A small network was trained on invented records. Each row is its activation on one of them, seen along a few directions.
Each row is followed by the record's values for the fields TIK, TAZUB, DOV, MERAP, LEPI, ROM, NURA.
Other fields move the rows too, some of them a lot.
In the rows, 500 means zero.
Random noise pushes rows far along 4 fixed directions. That doesn't count. These rows show it; they differ only by the noise:
521, 345, 600, 366, 499, 442, 214, 675, 599, 431, 355, 427, 477, 531, 511, 395, 609, 467
567, 561, 503, 427, 580, 467, 735, 228, 432, 687, 475, 518, 662, 820, 401, 715, 555, 108
493, 389, 670, 631, 513, 798, 606, 521, 631, 324, 295, 506, 582, 583, 457, 497, 319, 751
393, 442, 623, 383, 625, 480, 491, 548, 678, 520, 453, 575, 593, 746, 325, 557, 443, 386
579, 336, 709, 502, 530, 541, 341, 586, 422, 456, 320, 532, 505, 396, 470, 518, 540, 685
367, 364, 586, 451, 502, 670, 380, 723, 906, 258, 339, 415, 530, 718, 467, 316, 369, 576

611, 509, 559, 540, 613, 443, 707, 298, 317, 659, 434, 592, 566, 501, 364, 802, 495, 515  (TIK zaloz; TAZUB savam; DOV sem; MERAP fek; LEPI gufi; ROM mimam; NURA dibet)
525, 473, 525, 585, 422, 507, 485, 484, 414, 470, 512, 455, 471, 442, 511, 453, 534, 509  (TIK tinag; TAZUB tibub; DOV nunuf; MERAP kat; LEPI gufi; ROM mimam; NURA dibet)
417, 498, 444, 547, 425, 513, 453, 605, 650, 449, 588, 455, 468, 457, 555, 416, 478, 555  (TIK zaloz; TAZUB vul; DOV sem; MERAP kat; LEPI deti; ROM vuma; NURA viku)
512, 514, 484, 456, 423, 564, 176, 595, 442, 422, 422, 364, 417, 458, 715, 155, 705, 318  (TIK zaloz; TAZUB vavi; DOV nunuf; MERAP fek; LEPI deti; ROM mimam; NURA viku)
343, 467, 550, 378, 597, 535, 442, 621, 679, 491, 526, 567, 569, 735, 431, 364, 460, 374  (TIK zaloz; TAZUB tibub; DOV nunuf; MERAP fek; LEPI deti; ROM vuma; NURA dibet)
736, 530, 465, 635, 408, 653, 706, 280, 235, 519, 453, 446, 535, 469, 654, 580, 582, 479  (TIK tinag; TAZUB tibub; DOV sem; MERAP kat; LEPI deti; ROM mimam; NURA dibet)
316, 508, 571, 517, 625, 819, 716, 520, 807, 385, 424, 588, 660, 861, 388, 405, 215, 524  (TIK zaloz; TAZUB savam; DOV nunuf; MERAP fek; LEPI deti; ROM vuma; NURA dibet)
445, 412, 369, 409, 391, 378, 375, 672, 823, 310, 481, 300, 424, 526, 535, 448, 434, 557  (TIK tinag; TAZUB vul; DOV sem; MERAP fek; LEPI gufi; ROM vuma; NURA dibet)
546, 606, 428, 718, 517, 932, 912, 385, 580, 306, 458, 533, 551, 542, 566, 543, 213, 858  (TIK tinag; TAZUB savam; DOV sem; MERAP fek; LEPI deti; ROM mimam; NURA viku)
498, 560, 447, 424, 552, 410, 502, 485, 477, 611, 570, 589, 530, 490, 501, 555, 530, 405  (TIK zaloz; TAZUB vavi; DOV sem; MERAP kat; LEPI deti; ROM vuma; NURA viku)
711, 316, 512, 320, 563, 344, 341, 653, 530, 483, 386, 463, 505, 481, 461, 479, 563, 573  (TIK zaloz; TAZUB poda; DOV nunuf; MERAP fek; LEPI gufi; ROM mimam; NURA dibet)
523, 472, 315, 680, 177, 535, 631, 362, 732, 340, 407, 100, 423, 575, 562, 622, 525, 412  (TIK tinag; TAZUB dakep; DOV sem; MERAP fek; LEPI gufi; ROM vuma; NURA viku)
557, 420, 408, 377, 388, 371, 242, 619, 563, 447, 469, 311, 399, 420, 675, 387, 671, 404  (TIK zaloz; TAZUB dakep; DOV sem; MERAP fek; LEPI gufi; ROM vuma; NURA viku)
265, 453, 622, 314, 645, 385, 278, 729, 716, 521, 555, 647, 510, 619, 299, 420, 451, 428  (TIK tinag; TAZUB vavi; DOV nunuf; MERAP fek; LEPI deti; ROM vuma; NURA viku)
482, 387, 607, 423, 569, 603, 320, 702, 550, 380, 456, 581, 481, 536, 517, 328, 495, 592  (TIK tinag; TAZUB tibub; DOV nunuf; MERAP fek; LEPI deti; ROM mimam; NURA dibet)
423, 493, 413, 421, 549, 717, 590, 605, 835, 331, 448, 431, 566, 835, 537, 300, 311, 417  (TIK zaloz; TAZUB vul; DOV nunuf; MERAP fek; LEPI deti; ROM mimam; NURA dibet)
496, 548, 512, 600, 526, 670, 639, 463, 466, 447, 518, 571, 547, 529, 532, 392, 401, 575  (TIK zaloz; TAZUB tibub; DOV nunuf; MERAP kat; LEPI gufi; ROM mimam; NURA dibet)
425, 473, 610, 696, 467, 670, 517, 572, 523, 422, 459, 562, 483, 310, 491, 494, 410, 869  (TIK zaloz; TAZUB savam; DOV sem; MERAP kat; LEPI deti; ROM vuma; NURA viku)
387, 457, 386, 255, 587, 359, 474, 718, 894, 357, 553, 507, 460, 699, 380, 563, 300, 546  (TIK tinag; TAZUB vul; DOV sem; MERAP fek; LEPI deti; ROM mimam; NURA dibet)
332, 618, 522, 491, 602, 201, 592, 433, 494, 714, 715, 646, 486, 472, 205, 779, 505, 444  (TIK tinag; TAZUB savam; DOV sem; MERAP kat; LEPI gufi; ROM mimam; NURA viku)
567, 460, 398, 318, 567, 433, 417, 587, 571, 500, 526, 482, 502, 650, 566, 380, 566, 300  (TIK zaloz; TAZUB tibub; DOV nunuf; MERAP fek; LEPI gufi; ROM mimam; NURA dibet)
454, 660, 301, 433, 442, 399, 602, 389, 550, 512, 658, 415, 441, 633, 514, 591, 574, 263  (TIK tinag; TAZUB tibub; DOV sem; MERAP fek; LEPI deti; ROM mimam; NURA viku)
423, 484, 675, 463, 572, 409, 417, 497, 342, 624, 551, 640, 549, 474, 400, 472, 543, 432  (TIK zaloz; TAZUB tibub; DOV nunuf; MERAP kat; LEPI gufi; ROM vuma; NURA dibet)
298, 609, 434, 355, 614, 446, 534, 544, 656, 558, 687, 591, 520, 751, 381, 477, 475, 278  (TIK tinag; TAZUB tibub; DOV nunuf; MERAP fek; LEPI deti; ROM mimam; NURA viku)
616, 468, 380, 444, 418, 405, 573, 449, 670, 487, 462, 340, 581, 653, 507, 502, 538, 349  (TIK zaloz; TAZUB poda; DOV sem; MERAP kat; LEPI gufi; ROM vuma; NURA dibet)
681, 439, 523, 565, 484, 576, 492, 509, 370, 467, 353, 464, 476, 314, 580, 517, 495, 734  (TIK zaloz; TAZUB savam; DOV sem; MERAP kat; LEPI deti; ROM mimam; NURA dibet)
502, 399, 668, 648, 531, 598, 418, 647, 406, 450, 486, 636, 445, 220, 416, 512, 410, 922  (TIK tinag; TAZUB vul; DOV nunuf; MERAP kat; LEPI deti; ROM mimam; NURA viku)
420, 454, 531, 536, 361, 482, 313, 567, 685, 377, 425, 295, 459, 604, 543, 299, 536, 322  (TIK zaloz; TAZUB vavi; DOV sem; MERAP kat; LEPI gufi; ROM mimam; NURA dibet)
535, 469, 455, 496, 465, 410, 554, 415, 567, 558, 437, 355, 494, 609, 465, 648, 549, 320  (TIK zaloz; TAZUB dakep; DOV sem; MERAP fek; LEPI gufi; ROM mimam; NURA viku)
481, 472, 538, 391, 604, 389, 491, 511, 501, 629, 518, 567, 522, 527, 399, 660, 516, 476  (TIK zaloz; TAZUB savam; DOV sem; MERAP fek; LEPI deti; ROM vuma; NURA viku)
427, 487, 696, 825, 460, 669, 659, 437, 410, 447, 427, 551, 473, 252, 396, 645, 345, 935  (TIK zaloz; TAZUB savam; DOV sem; MERAP kat; LEPI gufi; ROM mimam; NURA viku)
597, 417, 463, 286, 589, 315, 363, 643, 512, 595, 565, 530, 468, 512, 519, 542, 582, 395  (TIK zaloz; TAZUB dakep; DOV sem; MERAP kat; LEPI deti; ROM mimam; NURA viku)
457, 513, 518, 546, 474, 470, 606, 431, 549, 492, 428, 436, 477, 542, 422, 660, 461, 537  (TIK tinag; TAZUB dakep; DOV sem; MERAP fek; LEPI gufi; ROM mimam; NURA viku)
383, 672, 645, 592, 484, 350, 431, 241, 119, 747, 582, 608, 494, 368, 368, 604, 735, 301  (TIK tinag; TAZUB vavi; DOV nunuf; MERAP fek; LEPI gufi; ROM vuma; NURA viku)
427, 542, 312, 410, 397, 506, 271, 626, 777, 321, 430, 269, 412, 579, 617, 221, 565, 334  (TIK tinag; TAZUB vavi; DOV nunuf; MERAP fek; LEPI gufi; ROM mimam; NURA viku)
516, 379, 605, 589, 524, 842, 606, 571, 591, 346, 370, 536, 586, 614, 555, 377, 347, 697  (TIK zaloz; TAZUB tibub; DOV nunuf; MERAP fek; LEPI deti; ROM vuma; NURA dibet)

Here are new rows. What are their fields?
320, 584, 413, 588, 362, 483, 538, 413, 730, 517, 492, 302, 527, 683, 474, 474, 506, 220  (TIK zaloz; TAZUB vavi; DOV sem; MERAP kat; LEPI deti; ROM vuma; NURA viku)
546, 465, 501, 449, 460, 369, 376, 476, 429, 563, 449, 418, 457, 407, 541, 564, 641, 433  (TIK zaloz; TAZUB dakep; DOV sem; MERAP fek; LEPI gufi; ROM vuma; NURA viku)
351, 575, 674, 624, 492, 341, 453, 466, 252, 609, 694, 708, 420, 181, 328, 700, 556, 732  (TIK tinag; TAZUB tibub; DOV sem; MERAP kat; LEPI deti; ROM vuma; NURA viku)
657, 445, 388, 289, 553, 533, 372, 637, 549, 411, 462, 465, 479, 582, 714, 335, 570, 424  (TIK zaloz; TAZUB tibub; DOV sem; MERAP fek; LEPI deti; ROM mimam; NURA dibet)
551, 658, 314, 526, 463, 542, 807, 248, 480, 488, 509, 430, 532, 642, 565, 642, 457, 385  (TIK tinag; TAZUB tibub; DOV sem; MERAP fek; LEPI gufi; ROM mimam; NURA dibet)
744, 377, 600, 591, 451, 555, 498, 417, 228, 475, 297, 418, 461, 279, 600, 614, 558, 712  (TIK zaloz; TAZUB dakep; DOV sem; MERAP fek; LEPI gufi; ROM mimam; NURA dibet)
458, 519, 373, 536, 409, 333, 527, 497, 598, 490, 559, 402, 415, 366, 461, 673, 515, 628  (TIK tinag; TAZUB savam; DOV sem; MERAP fek; LEPI gufi; ROM vuma; NURA viku)
569, 431, 420, 472, 500, 745, 441, 712, 660, 230, 437, 481, 457, 483, 657, 263, 367, 784  (TIK tinag; TAZUB tibub; DOV nunuf; MERAP fek; LEPI deti; ROM mimam; NURA dibet)
482, 458, 386, 320, 426, 223, 178, 677, 620, 421, 460, 331, 334, 389, 552, 428, 648, 502  (TIK tinag; TAZUB savam; DOV sem; MERAP fek; LEPI gufi; ROM mimam; NURA dibet)
738, 361, 579, 521, 549, 499, 560, 440, 356, 547, 312, 537, 580, 353, 490, 678, 514, 719  (TIK zaloz; TAZUB poda; DOV sem; MERAP fek; LEPI gufi; ROM vuma; NURA dibet)
589, 495, 450, 293, 514, 379, 123, 675, 328, 521, 576, 543, 399, 321, 698, 253, 759, 424  (TIK tinag; TAZUB tibub; DOV nunuf; MERAP fek; LEPI deti; ROM vuma; NURA viku)
369, 364, 756, 484, 720, 503, 543, 622, 616, 499, 448, 722, 548, 552, 216, 680, 308, 761  (TIK zaloz; TAZUB dakep; DOV sem; MERAP fek; LEPI gufi; ROM mimam; NURA dibet)
532, 490, 467, 571, 354, 594, 409, 488, 532, 371, 320, 282, 481, 508, 629, 267, 520, 414  (TIK zaloz; TAZUB vavi; DOV nunuf; MERAP kat; LEPI gufi; ROM mimam; NURA dibet)
235, 657, 614, 483, 610, 342, 423, 434, 393, 654, 670, 655, 483, 525, 316, 502, 515, 294  (TIK zaloz; TAZUB vavi; DOV nunuf; MERAP fek; LEPI gufi; ROM mimam; NURA viku)
482, 632, 340, 447, 453, 385, 595, 387, 494, 603, 667, 462, 510, 551, 579, 531, 585, 269  (TIK zaloz; TAZUB tibub; DOV sem; MERAP kat; LEPI gufi; ROM vuma; NURA viku)
261, 569, 360, 229, 630, 325, 410, 680, 927, 487, 621, 496, 491, 825, 333, 401, 442, 228  (TIK tinag; TAZUB savam; DOV nunuf; MERAP fek; LEPI gufi; ROM mimam; NURA viku)
520, 367, 521, 341, 473, 355, 267, 642, 626, 515, 444, 358, 476, 656, 521, 399, 636, 220  (TIK zaloz; TAZUB dakep; DOV sem; MERAP kat; LEPI deti; ROM mimam; NURA dibet)
561, 408, 652, 487, 546, 418, 397, 525, 354, 599, 418, 534, 494, 424, 435, 575, 592, 522  (TIK zaloz; TAZUB savam; DOV sem; MERAP kat; LEPI deti; ROM mimam; NURA dibet)
